Each row below holds a small network's activations on one input, seen along a few directions.
In each table, some parts of the input vary, and every possible input appears once, in random order.
A made-up example of a description, with smaller parts first: ring(8) and (point or line(9) or (values(3) and line(4))).
Shared parts are said once, and a part with two or three values counts as separate values.

Other details of the inputs shift rows strongly along two fixed directions, in all tables alike. That doesn't count.
These rows show it; all are for the same input, with only those details redrawn:
[ 30,  27,  -9, -21,  11, -23,   9, -16,  10,  -2, -13]
[ 22,   4,  -1, -12,   9, -11,   4, -10,   9,   0,  -6]
[14, -9,  4, -1,  7, -2, -2, -6, 10,  0, -1]
[ -4, -16,   7,  20,  -1,  13, -11,  -1,   6,   2,   6]
[ 27,  19,  -7, -18,  11, -19,   6, -14,   9,  -2, -11]
[  4,  43, -15,  12,  -3, -10,  -4, -15,   7,  -3,  -5]
[17,  4, -1, -4,  7, -7,  1, -9,  9,  0, -4]
[  3,  44, -16,  11,  -4, -11,  -3, -15,   6,  -2,  -5]

Table:
R1: [  8, -32,  13, -33,  10,   3,  16,  14, -14,   2,   4]
R2: [-41,  18, -19,   8, -16,  -6,  -9,  -7,  -1,   7,   5]
R3: [ -3, -18,   3,   1,  -4,  11,  14,  10,  -9,  -6,  -1]
R4: [-29,  16, -10,  27, -18,  22,   0,   6, -17, -10,   7]
R5: [-12, -22,   6,  26,  -1,  23, -18,   1,  -1,   1,  11]
R6: [ 24, -19,  17, -35,  11, -20,  14,   8,   7,   4, -12]
R7: [-17, -56,  20,   3,   2,  31,  -9,  22, -15,   5,  22]
R8: [ 21, -35,  12, -15,   6,  -5,  13,   6,   9,   0,  -9]
R9: [ -5, -53,  24,   2,  13,  17, -17,  13,  -2,   9,  16]
R10: [-21,  31, -10,  17,  -5,   6, -15,   2, -12,   1,  11]
R11: [-27, -26,   6,  37, -10,  37, -22,  10, -13,  -3,  18]
R12: [  0,  42, -13,  14, -10, -13,   0, -10,   9,  -2,  -7]
R13: [ 30,  27, -10, -22,  11, -24,   9, -16,  10,  -2, -13]
R14: [-10,  34,  -2,  10,  -3, -10, -11,  -3,   3,   3,   3]
R15: [ 23, -14,   9, -49,  13, -18,  28,   8,  -8,   2,  -9]
R16: [-14,  23, -11,  22, -17,   0,   8,   4,  -4,  -7,  -6]
R17: [-10, -55,  29,   1,  -3,  12,   2,  24,  -4,   7,   4]
R18: [-41,  10, -26,  22, -19,  11,  -8, -10,   2,   1,   0]
R19: [ 28, -12,  16, -39,  15, -24,   9,   3,  13,   5, -11]
R20: [-18,  26, -15,  16, -12,  16,  -4,   0, -17,  -9,   6]
Question: Changing only one part turns R16 into R17. The same change can be made to R13. Which row results?
Answer: R14
Question: What do these inputs look like to the network?
Answer: values(2) and (point or ring(9))

Table:
R21: [ 14, -14,   2, -21,  10,   2,   6,   1,  -6,  -3,   1]
R22: [ 10, -17,  -3, -22,  10,  -1,   7,   0,  -5,  -2,  -1]
R23: [-33, -37,  13,  23, -14,  23, -11,  17,  -4,   3,  12]
R24: [ -7, -34,  12,  16,   1,  13, -10,   2,   7,   7,  13]
R25: [  1, -31,  13,   6,   5,   8,  -9,   1,   8,   6,   7]
R26: [ 24, -21,   8, -12,   9,  -6,   3,   0,   6,   0,  -7]
R27: [ 19, -21,   7, -11,   9,   0,   7,  -3,   9,   2,  -1]
R28: [ 25, -10,   4, -19,  11,  -8,  10,  -6,   9,  -2,  -7]
R29: [-33,  45, -24,  25, -17,   2,  -7,  -6,  -9,  -3,   1]
R30: [-35, -37,  20,  42, -13,  39, -16,  22, -12,   3,  21]
R31: [-10,  50, -16,  11,  -9,  -3,   0,  -4, -12,  -5,   0]
R32: [-23,  41, -19,  10, -14,  -6,   0,  -6,  -6,   0,  -4]
R33: [ 24,   6,   0, -23,  14, -19,   4,  -9,  11,   1, -11]
R34: [ 17,  18,  -2, -28,   5, -18,  17,   2,  -4,  -2, -10]
R35: [ 18, -20,   9, -14,  10,  -6,  -5,  -1,  10,   4,  -4]
R36: [-33,  46, -13,  28, -22,   0,  -4,   4,  -8,  -3,   3]
R37: [ 21,  35, -11, -12,   5, -20,   8, -13,   6,  -5, -15]
Question: What do these inputs look like to the network?
Answer: (values(2) and line(4)) or ring(9)
Question: Which other rows does R33 become when the line(4) part takes its other values? List them by row number.
Answer: R24, R25, R35
Question: A walk changes only the ring(9) part. It starts at R29 and steps to R32. List the rest of the walk in order.
Answer: R23, R36, R34, R30, R31, R21, R22
